These are the activations of a small neural network, seen along a few directions. Each row is one input.
Each table varies a few parts of the input and shows all the possible inputs, shuffled.
A made-up example of a description, with smaller parts first: values(2) and (point or ring(9) or (line(4) and ring(5))).
Shared parts are said once, and a part with two or three values counts as separate values.

Other details of the inputs vary at random and push rows far along two fixed directions, the same in every table; ignore that.

Rows:
x1: [ 33 -26  -9  -1 -33  -7  -4 -41 -11  17  -7   3  -3 -15   2]
x2: [-29  34  19   3  20 -11   7  25  17 -36   2 -17   7  27   6]
x3: [-20  46  13  -3  17 -14  11  36   8 -30  12  -1   6  13   5]
x4: [ 13 -52 -11  -5 -28  20 -36 -34 -27  47  15  18 -25 -29 -10]
x5: [  5 -24   0 -29   9  -6  -3 -29 -28  -9  11  -3  63 -17  16]
x6: [ -8 -19 -13  20 -14  23 -23  -5  10  36   6  20 -45  -5 -18]
x7: [ -3   0   3  -2  23   4  26  14   8 -14   1 -13  35   5  -9]
x8: [ -4 -62 -14  -1 -29  19 -55 -47 -17  53   6  10 -41 -32  -3]
x9: [  3  29 -15  22   1  -5  14  20   6   7  -9  12 -40  17   5]
x10: [  7  -2   0 -18  17   6  14  -1   2 -22   0  -6  43  -8   4]
x11: [-40  24  15  22 -15  -2 -42  19   1  19   8   9 -74  22  -9]
x12: [-16  28   5   8  16   3   3  32  27 -23  -6  -6 -11  15  -8]
x13: [-15   3   7  -9  21  -6   1   0  10 -33  -5 -15  32   8   9]
x14: [ -4   3   9 -15  24  -3  13   2  11 -32  -7 -17  43  -1   5]
x15: [-10  31  16   9  22  -1  23  42  20 -23  -1  -9   9  20 -10]
x16: [  6 -47 -15   8 -26  20 -30 -27 -26  52  14  23 -22 -29 -15]
x17: [ -1  54   4   2  19 -22  32  26  12 -36 -10  -6   2  22  27]
x18: [-38  32  16  24 -14   0 -32  30  10  21   8  12 -82  18 -13]
x19: [  8  42  -3   0  16 -15  30  24   3 -24 -13  -4   2  14  21]
x20: [ 10   5 -14   9  -8  -2   9   6  -5  14 -10  11 -30   2  13]
x21: [ -2 -20  -6   8 -18  22 -27  -4   6  29   2  21 -49  -7 -14]
x22: [ 12  43   4  14  -4 -26  33  20  19 -27  -8  -3   7  18   3]
x23: [ 19 -25 -12 -24   3 -10  17 -40 -30 -11 -10  -7  52 -14  41]
x24: [ 14 -28   2 -25   8   5  18 -11 -19   1   8  -7  60 -15  -3]
x25: [-30   6   8  25 -18  10 -47  15  12  32   2   3 -87  12 -14]
x26: [  2 -43  -4 -22  -4  12 -15 -47 -17   0   4  -1  41 -21  13]
x27: [ 20  15   6  -5  -9 -26  21 -22   2 -27  -8 -13  36   0  17]
x28: [  0  -8   0   5   4  10 -12   6  13   5  -6  -1 -23   2 -15]
x29: [-19   7   5  24 -12  13 -27  26  16  23   1   9 -77  16 -21]
x30: [ 39 -24  -6 -18 -16 -15  17 -49 -17  -6  -9 -14  57 -23  15]
x31: [  8 -15  -4 -11  22   5  18   5   8 -18  -5  -9  44  -4  -2]
x32: [  1  37  -6  19  -5  -7   9  26   9   2 -10  13 -58  17   8]
x33: [ 11 -55 -18  -5 -26  19 -37 -27 -27  57  12  20 -21 -27  -9]
x34: [  9 -30   1 -23  -1   8  -2 -23 -23  11   7 -10  37 -18  -2]
x35: [ 14 -38   4 -26  10  11  10 -23 -13  -7   1 -20  60 -19   5]
x36: [  2 -55 -18  11 -15  25 -32 -26  -5  46  -3  11 -30 -20 -19]
x37: [ -7  37  18  -5  23  -9  23  37   8 -23   6  -6  14  18 -10]
x38: [-15  44  11   7  27  -8  29  42  13 -21   7  -4  16  23 -16]
x39: [-10  56   9  20 -13 -33   4   7  18 -31  -8  -7 -21  31  11]
x40: [  9  -5  -2 -14  17   7  22   6   8 -16   2   1  43  -4   0]
x41: [  4  35  -3  33 -18 -18  11  11  17   1  -8   8 -38  16  -9]
x42: [ 20 -30  -4 -33   7   4   8 -23 -27  -4   9  -4  68 -29   7]
Each input here is: line(6) and (values(2) or ring(5)).
Changing only the line(6) part turns x9 into x19. The same change can be made to x41. Which row results? -> x30
Change only the values(2) part in x32. List by row number the other rows that result. -> x1
Change only the line(6) part in x35. List by row number the other rows that result. -> x2, x7, x15, x25, x29
Change only the ring(5) part in x12. List by row number the other rows that result. -> x10, x34, x35, x42
Which other rows agree with x27 in the line(6) part? List them by row number. -> x3, x8, x14, x17, x18, x25

Rows:
x43: [ -5  -7   8 -11  15   4   1  -3  10 -21  -3 -12  32  -1  -2]
x44: [  9   2   1  -2   3  -9  18  -6   3 -15  -7 -10  28   3   3]
x45: [-12  -2  12 -13  21   1   1   2   4 -19   7 -11  34   3   0]
x46: [ -7  49   7   6  22 -17  29  32  21 -35   1  -3  13  22   5]
x47: [ -2  26   1  -6  14  -7  17  16  -2 -18   3   3  20   6   5]
x48: [-23  48   7  42  -3   5 -11  63  33  16   7  15 -83  28 -44]
x49: [  7   9   7 -10   2  -9  14  -2  -9 -13   6  -6  29  -3   5]
x50: [  4   5   3 -14  11  -6  14   2  -8  -9   1  -4  27   1  12]
x51: [-23 -25   3   7 -21  16 -46 -11  -8  33  12  12 -46  -9 -18]
x52: [ 13 -18 -10  -7   2   5   2 -16  -6   2  -7   1  10 -10   8]
x53: [ 11 -12   1  -9   1  -5  10 -17 -10  -5  -5 -12  29  -8   9]
x54: [  9 -21  -4   2 -24   3 -14 -22 -14  22   5   8  -8 -11  -5]
x55: [  2 -31 -14   2 -15  12 -23 -22 -16  29  -4   7 -26 -14   3]
x56: [  8 -44 -12 -11  10  29   3  -6  -9  24   3   7  14 -18  -7]
x57: [-12  29   1  32 -20  -3 -14  20  25   7  -8   9 -74  22 -13]
x58: [ 13 -26 -13   4 -17   6 -13 -24   0  17  -5   6 -15 -13   2]
x59: [ 11 -26  -6  -3 -14   7 -15 -18 -11  20  -5   3 -15 -13   6]
x60: [ 11 -17  -3  -4  -7  -2   4 -20  -7   5   0  -1  16  -5   2]
x61: [  5   1   3 -10  11  -6  14   2  -7 -13  -4  -9  25   0  11]
x62: [  8   1  -4  -4   8  -7  16  -5   4 -14  -5  -5  27  -2   8]
x63: [ 12 -24  -5   1 -20   5 -14 -25  -7  19  -6   0 -15 -12   2]
x64: [-18  18   2  16 -20   1 -25  19  -4  24   7  17 -66   8  -7]
x65: [-18  68  10  10  33 -17  30  52  22 -42   1  -3  -4  35   6]
x66: [-15 -20   3  -1  -2  10 -24  -8   1   7   1  -6  -6  -5  -6]
x67: [ 10  -9   2 -13   1  -5   9 -16 -10  -2   1  -7  29  -6   9]
x68: [  1  24   2  -1   9 -11  18  12   4 -20   5   2  22   4   3]
What is each input in this table made of? -> values(2) or (line(4) and (point or ring(5)))
